Each row below holds a small network's activations on one record, seen along a few directions.
After each row come some of the record's fields: V, H, M, N, E, W.
A field that a record lacks is left out.
Other fields move the rows too, some of them a lot.
In the rows, zero is written as 500.
Strong random noise was added to every row along 2 fixed directions; ignore it. To show where, here is one row again and again, with new noise each time:
[486 572 555 470 565 447 456 677 545 477 690 449 632 625 511 582 574 343
 521 462 438 462]
[649 569 530 452 739 276 421 713 701 458 784 383 729 643 332 572 506 509
 683 552 274 252]
[433 557 546 478 409 570 480 706 447 503 600 505 555 573 654 617 568 269
 410 396 594 608]
[528 586 563 465 695 344 436 651 626 456 766 402 696 670 391 553 580 403
 612 516 306 341]

[403 406 474 518 700 515 564 383 585 488 270 710 475 549 418 302 459 466
 556 644 341 413] => V: v2 / H: h4 / M: m1 / N: n1 / E: e2 / W: w1
[318 678 577 635 533 525 597 525 437 466 521 748 489 785 649 502 712 271
 589 452 600 486] => V: v2 / H: h3 / M: m2 / N: n1 / E: e1
[660 271 510 618 532 646 540 594 656 605 466 442 428 106 367 721 161 886
 468 409 656 522] => V: v1 / H: h4 / M: m2 / N: n1 / E: e2 / W: w3
[589 632 477 464 875 277 421 491 631 417 751 391 751 728 357 420 530 487
 734 665 152 252] => V: v1 / H: h2 / M: m2 / N: n2 / E: e1
[400 558 537 652 631 444 518 360 573 444 469 740 543 640 480 258 581 349
 573 584 330 413] => V: v2 / H: h4 / M: m1 / N: n1 / E: e2
[485 532 566 724 477 508 501 541 634 412 559 484 624 543 411 466 474 551
 543 450 522 417] => V: v1 / H: h4 / M: m1 / N: n1 / E: e1
[405 702 513 759 508 608 610 457 421 278 498 636 411 691 732 451 592 264
 438 326 705 634] => V: v2 / H: h4 / M: m1 / N: n2 / E: e1
[367 465 486 373 374 505 461 294 402 527 444 500 498 397 568 437 687 572
 342 707 480 494] => V: v1 / H: h5 / M: m2 / N: n2 / E: e1 / W: w2
[ 67 577 437 441 527 628 502 201 366 575 438 663 402 584 632 189 796 300
 418 618 360 488] => V: v1 / H: h6 / M: m1 / N: n1 / E: e2 / W: w2
[261 630 693 511 527 412 493 284 377 401 710 245 539 552 430 659 757 305
 416 334 533 599] => V: v2 / H: h2 / M: m2 / N: n2 / E: e1
[461 404 544 343 475 458 526 406 433 524 425 526 465 521 444 407 582 518
 451 635 208 559] => V: v2 / H: h5 / M: m1 / N: n1 / E: e2 / W: w1
[498 502 529 610 523 450 508 686 611 427 495 602 514 438 531 582 380 512
 582 337 592 535] => V: v2 / H: h2 / M: m1 / N: n1 / E: e2
[419 536 513 690 513 664 516 463 532 401 604 496 485 639 467 637 519 385
 595 261 519 631] => V: v1 / H: h2 / M: m2 / N: n2 / E: e1 / W: w1
[668 290 429 511 512 419 361 446 620 469 612 463 541 223 362 549 438 807
 516 501 436 413] => V: v2 / H: h1 / M: m2 / N: n2 / E: e2 / W: w2
[353 601 433 451 361 692 431 493 382 645 322 507 436 501 647 476 558 428
 344 464 601 632] => V: v1 / H: h2 / M: m1 / N: n1 / E: e1 / W: w3
[328 468 608 739 629 707 584 330 560 365 627 363 473 582 457 565 577 409
 497 332 504 597] => V: v1 / H: h4 / M: m2 / N: n2 / E: e1 / W: w1
[651 527 465 573 749 358 458 496 648 489 533 619 552 691 352 372 374 556
 601 711 316 362] => V: v2 / H: h4 / M: m2 / N: n2 / E: e1
[667 496 482 476 416 513 536 782 545 499 407 511 575 465 697 467 451 497
 482 557 702 468] => V: v1 / H: h4 / M: m1 / N: n1 / E: e1
[689 439 455 472 324 372 436 827 468 498 495 415 489 314 524 656 379 544
 515 455 580 567] => V: v2 / H: h2 / M: m1 / N: n1 / E: e2
[285 506 600 672 568 505 525 423 635 447 515 616 487 708 562 377 529 375
 468 441 483 538] => V: v2 / H: h4 / M: m1 / N: n1 / E: e1
[421 470 574 423 444 546 472 294 384 676 441 590 411 477 547 424 482 475
 489 593 511 527] => V: v2 / H: h3 / M: m2 / N: n2 / E: e2
[846 376 336 251 356 338 502 690 507 619 199 549 535 476 512 432 388 708
 530 806 436 332] => V: v2 / H: h5 / M: m1 / N: n1 / E: e1 / W: w1
[377 433 453 289 394 544 601 443 260 632 321 781 522 461 710 417 488 399
 365 660 489 551] => V: v2 / H: h5 / M: m2 / N: n1 / E: e2
[493 486 535 308 538 419 579 323 348 527 588 428 563 461 612 379 639 482
 473 640 369 474] => V: v1 / H: h5 / M: m2 / N: n2 / E: e2
[603 563 508 546 526 710 487 704 523 453 517 491 442 306 516 632 387 670
 561 221 729 605] => V: v1 / H: h2 / M: m2 / N: n2 / E: e2 / W: w3
[461 618 465 311 382 400 614 537 242 573 413 510 446 733 801 299 754 231
 284 685 467 550] => V: v2 / H: h5 / M: m1 / N: n1 / E: e1
[653 519 514 601 449 492 468 642 592 445 570 561 444 398 546 678 304 570
 562 245 647 528] => V: v2 / H: h2 / M: m2 / N: n2 / E: e2
[400 612 564 597 661 510 460 414 623 394 554 574 562 847 407 376 634 363
 697 550 211 309] => V: v1 / H: h3 / M: m1 / N: n1 / E: e1 / W: w1
[456 562 436 546 725 504 438 356 556 438 496 562 656 718 354 411 538 396
 663 602 228 317] => V: v1 / H: h2 / M: m1 / N: n1 / E: e1 / W: w1
[462 638 470 656 661 492 387 511 579 400 527 611 390 744 470 468 574 411
 489 368 505 291] => V: v2 / H: h3 / M: m1 / N: n2 / E: e1 / W: w3
[349 497 672 207 568 402 465 263 364 571 549 468 687 578 478 209 696 395
 411 756 180 390] => V: v1 / H: h5 / M: m2 / N: n2 / E: e2
[458 403 457 212 375 533 584 332 248 713 333 565 507 373 707 335 529 529
 380 700 547 591] => V: v2 / H: h5 / M: m2 / N: n2 / E: e2
[254 416 564 505 525 598 439 227 419 450 541 458 437 419 523 540 551 444
 269 591 491 568] => V: v1 / H: h4 / M: m2 / N: n2 / E: e1 / W: w2
[533 578 658 274 536 331 599 407 430 578 768 175 701 419 425 577 765 477
 481 493 253 474] => V: v1 / H: h5 / M: m2 / N: n1 / E: e2
[244 428 489 377 388 645 510 346 271 752 371 643 473 412 662 475 545 292
 357 533 568 741] => V: v2 / H: h2 / M: m2 / N: n1 / E: e2

Here are new rows. What are their fields?
[445 373 540 523 749 493 450 418 600 354 595 620 494 625 433 379 511 398
 668 479 386 382] => V: v2 / H: h3 / M: m2 / N: n2 / E: e2 / W: w1
[347 518 506 375 726 436 505 355 549 486 423 695 524 728 461 278 557 616
 462 634 321 279] => V: v2 / H: h5 / M: m2 / N: n2 / E: e1 / W: w3
[492 397 582 562 503 455 464 360 639 417 442 440 473 520 358 539 457 518
 471 494 459 441] => V: v2 / H: h4 / M: m1 / N: n2 / E: e1 / W: w1
[638 497 460 245 405 385 509 614 482 605 420 506 694 512 611 424 459 600
 488 704 417 349] => V: v1 / H: h5 / M: m1 / N: n1 / E: e1
[424 338 401 405 477 540 572 357 482 598 232 742 494 555 590 282 455 525
 507 624 357 394] => V: v2 / H: h5 / M: m1 / N: n1 / E: e2 / W: w1
[738 444 572 467 479 428 543 616 576 399 706 213 680 272 396 739 350 846
 518 485 486 561] => V: v1 / H: h5 / M: m2 / N: n2 / E: e1
[337 535 620 491 395 540 466 391 318 550 656 166 473 353 420 639 542 368
 348 396 412 688] => V: v1 / H: h2 / M: m1 / N: n1 / E: e2
[430 490 478 655 599 647 489 666 528 487 454 569 421 536 529 611 378 615
 491 326 661 663] => V: v2 / H: h2 / M: m2 / N: n2 / E: e1 / W: w3
[145 568 699 470 344 723 663 339 263 565 552 541 449 532 773 467 758 156
 242 372 545 731] => V: v1 / H: h5 / M: m2 / N: n1 / E: e2
[354 411 688 592 640 560 490 305 603 390 579 472 474 648 361 494 545 455
 480 436 430 581] => V: v2 / H: h4 / M: m2 / N: n2 / E: e1 / W: w1
[465 636 464 434 241 630 565 640 257 557 321 660 479 572 878 458 624 247
 410 564 777 499] => V: v1 / H: h3 / M: m1 / N: n1 / E: e1
[525 380 585 448 346 484 569 592 408 570 520 360 498 338 536 554 419 637
 401 491 481 595] => V: v1 / H: h5 / M: m1 / N: n1 / E: e2
[699 361 416 388 374 543 533 757 480 566 265 644 457 280 558 696 333 531
 518 458 679 536] => V: v2 / H: h2 / M: m2 / N: n1 / E: e2 / W: w1
[584 545 576 511 666 454 333 390 533 537 588 440 492 483 336 506 578 584
 579 425 368 490] => V: v2 / H: h2 / M: m2 / N: n2 / E: e2 / W: w3
[413 511 499 473 409 391 554 374 396 541 543 366 603 503 447 568 536 585
 437 499 416 545] => V: v2 / H: h5 / M: m1 / N: n1 / E: e1
[695 427 443 191 505 446 477 379 496 628 290 615 525 566 661 385 541 543
 509 809 355 513] => V: v2 / H: h5 / M: m2 / N: n2 / E: e1 / W: w1
[732 467 421 455 566 416 532 718 578 512 293 674 404 546 560 444 378 541
 690 648 436 349] => V: v2 / H: h3 / M: m1 / N: n1 / E: e2 / W: w1
